A small network was trained on made-up records. Each row is its average activation on records with the value named, seen along a few directions.
Related values have similar rows: they may be neighbours, one step apart, or belong to one group.
In the rows, zero is written as 500.
Random noise pushes rows far along 14 fixed directions. That doesn't count. These rows show it; they differ only by the noise:
[191 512 582 623 441 578 575 384 612 507 602 700 592 671 577 382 456 320
 328 468 529 580 521 695 526]
[447 540 392 382 493 437 591 626 610 541 547 507 510 694 527 634 610 645
 667 510 316 545 491 425 566]
[524 528 509 404 716 682 598 689 256 480 520 286 441 540 321 673 624 475
 522 704 656 515 363 377 614]
[253 630 363 536 568 693 727 392 427 602 573 492 538 553 535 198 604 510
 613 253 524 348 481 360 588]
[518 590 557 559 482 551 552 444 741 503 575 644 741 510 700 542 410 504
 503 491 433 452 497 605 444]
[307 518 736 471 488 665 552 242 525 190 522 535 701 578 467 545 462 435
 521 533 641 563 509 536 397]
[610 672 507 508 558 753 300 492 559 691 325 315 465 612 386 695 393 514
 611 514 491 406 724 485 372]
[593 398 305 534 415 508 483 729 584 478 602 209 534 371 549 437 495 516
 761 340 437 598 678 182 308]
[499 452 676 405 428 407 423 229 427 301 602 475 494 645 502 412 466 695
 515 402 572 666 429 448 501]
[310 440 545 458 506 526 704 229 680 504 564 761 445 618 356 627 629 405
 579 579 538 348 479 557 674]
[345 482 695 549 513 617 416 378 491 603 390 678 601 567 356 433 567 292
 387 457 499 410 634 547 517]
[699 389 507 592 429 647 535 536 722 558 531 285 479 330 365 526 515 498
 738 422 353 474 605 338 500]
[549 408 338 471 560 447 606 581 443 528 451 477 533 363 411 498 660 520
 663 551 406 385 497 342 531]
[522 390 486 597 453 528 598 485 557 406 554 546 641 183 599 368 398 490
 396 426 509 530 374 515 369]
[571 679 311 498 544 347 503 279 414 368 353 454 420 750 647 755 413 691
 531 733 494 463 509 528 516]
[449 569 452 454 465 586 390 580 566 823 491 632 349 440 594 501 379 436
 254  81 633 395 587 236 351]


V, 30 values:
v14: [494 429 737 548 545 704 452 525 807 493 546 639 833 309 465 622 494 243
 637 681 529 376 601 770 391]
v8: [615 396 711 616 444 454 443 447 426 482 494 494 394 513 332 380 546 433
 347 526 458 572 502 529 740]
v12: [406 417 464 539 435 516 502 630 575 476 446 573 570 264 488 518 381 348
 427 473 578 534 557 600 294]
v20: [407 413 408 653 467 713 689 669 594 411 502 290 517 324 451 481 464 443
 557 584 415 633 432 595 433]
v16: [576 468 470 672 409 454 474 507 603 554 524 367 467 523 613 432 483 465
 514 400 376 521 643 402 580]
v25: [580 591 605 496 585 661 606 572 326 412 444 408 540 295 500 449 467 490
 368 455 643 410 367 363 549]
v13: [490 627 390 419 508 431 521 283 336 516 364 519 211 578 454 510 486 674
 448 431 482 384 397 450 600]
v21: [225 340 454 545 394 503 524 584 403 383 351 456 453 368 434 415 527 333
 372 343 525 611 600 386 370]
v26: [423 700 416 422 576 528 382 554 403 681 401 548 585 622 520 472 512 573
 658 511 537 372 605 605 400]
v9: [483 433 446 393 563 477 349 486 401 547 443 461 318 503 257 580 508 393
 564 564 683 408 632 475 383]
v30: [399 461 547 595 475 529 696 519 591 444 523 607 487 413 496 484 538 263
 337 430 540 428 511 434 631]
v24: [509 556 239 468 529 449 513 622 419 617 312 482 301 471 407 643 529 562
 456 642 321 437 448 573 520]
v27: [369 520 684 252 411 362 473 490 610 416 382 658 448 747 410 712 582 604
 474 427 334 563 478 496 528]
v1: [355 464 558 289 396 369 656 383 660 333 701 639 454 581 603 599 587 549
 657 291 550 542 463 291 527]
v4: [405 547 187 499 438 556 630 595 593 563 457 483 394 364 563 485 453 594
 514 412 349 510 440 537 427]
v22: [449 413 430 525 554 551 622 709 450 477 702 484 518 317 565 384 486 431
 406 612 566 656 272 683 516]
v11: [313 382 414 521 499 370 532 412 399 513 410 818 505 369 506 414 538 333
 340 561 638 420 503 608 377]
v29: [550 427 617 465 527 438 530 520 437 538 486 666 687 363 510 309 574 631
 376 455 338 521 277 600 564]
v18: [303 535 623 591 466 754 624 616 525 551 285 545 575 324 489 465 480 416
 265 372 364 501 419 554 473]
v17: [507 434 606 510 504 547 623 543 454 324 599 450 540 473 385 424 610 463
 604 579 520 562 402 438 635]
v10: [515 542 372 417 617 676 507 493 437 698 442 422 358 458 232 483 587 502
 665 510 539 248 525 505 537]
v5: [439 634 489 378 587 515 377 506 443 421 394 453 512 639 504 710 431 420
 521 603 731 443 668 495 341]
v23: [574 576 393 646 538 707 531 456 603 628 594 371 305 490 475 548 350 438
 514 613 675 467 473 613 505]
v6: [567 577 366 655 496 519 596 542 576 612 476 433 288 634 597 639 449 482
 320 597 409 511 477 597 698]
v2: [418 541 499 386 471 500 541 449 686 345 640 580 564 512 523 602 394 588
 562 563 586 552 461 672 370]
v7: [494 513 404 629 616 438 427 786 303 800 455 567 542 420 523 276 550 279
 320 589 432 432 505 666 546]
v3: [316 576 573 457 473 451 421 579 413 467 411 593 510 675 586 676 506 354
 373 501 606 543 631 386 419]
v19: [245 614 536 413 480 540 464 377 561 427 447 709 709 617 499 443 475 534
 624 557 519 502 554 776 331]
v28: [517 285 558 240 575 389 310 698 400 527 345 594 657 316 223 536 749 540
 679 589 351 469 525 522 384]
v15: [484 450 490 600 548 489 471 688 364 665 573 469 473 581 503 275 650 391
 401 429 394 556 501 485 693]
Each value of V is a pair of two hidden parts, and every pair occurs once (3 first parts, 10 second parts).
Question: Changing only the second part turns v20 into v11. v29 has the same second part as v20; what does that change turn v29 into?
Answer: v23
Question: Changing only the second part turns v22 into v28. v4 has the same second part as v22; what does that change turn v4 into?
Answer: v15
Question: Changing only the second part turns v24 into v10. v13 has the same second part as v24; what does that change turn v13 into?
Answer: v9
Question: Changing only the second part turns v16 into v25. v6 has the same second part as v16; what does that change turn v6 into?
Answer: v8

B, 10 values:
b4: [547 350 528 549 393 427 365 435 645 461 565 523 642 451 543 423 402 684
 536 622 283 703 416 870 423]
b1: [359 367 547 540 418 469 777 479 490 273 512 445 425 567 488 488 673 563
 491 494 383 671 338 395 741]
b5: [594 381 538 590 427 474 694 608 452 638 527 433 168 355 411 424 496 661
 268 415 397 665 152 539 772]
b6: [373 615 302 653 425 586 638 580 522 598 413 508 448 423 571 341 418 473
 342 348 391 441 512 491 486]
b9: [299 250 460 428 253 217 534 315 662 317 624 784 316 530 479 494 449 522
 354 356 551 688 463 452 400]
b7: [477 531 470 766 387 509 529 406 581 312 244 404 521 427 564 522 397 268
 410 471 379 462 748 438 462]
b3: [499 450 653 453 591 653 453 725 473 680 607 467 536 468 287 430 606 417
 605 594 478 572 418 651 599]
b2: [423 337 640 540 553 580 491 488 560 432 676 560 633 479 402 500 475 295
 449 716 643 612 474 676 459]
b8: [495 511 477 448 577 680 546 764 429 618 596 345 528 273 498 303 464 545
 451 306 509 514 334 514 388]
b10: [488 300 445 509 573 513 492 426 233 744 490 561 274 231 182 211 736 257
 483 396 645 263 547 348 663]
B is arranged as a ring.
Question: Going along B from b1 by way of its neighbour b4, in what order are b5, b3, b2, b10 met?
Answer: b2, b10, b3, b5
Question: What is the length, in steps, of the shortest route from b9 to b8?
Answer: 3
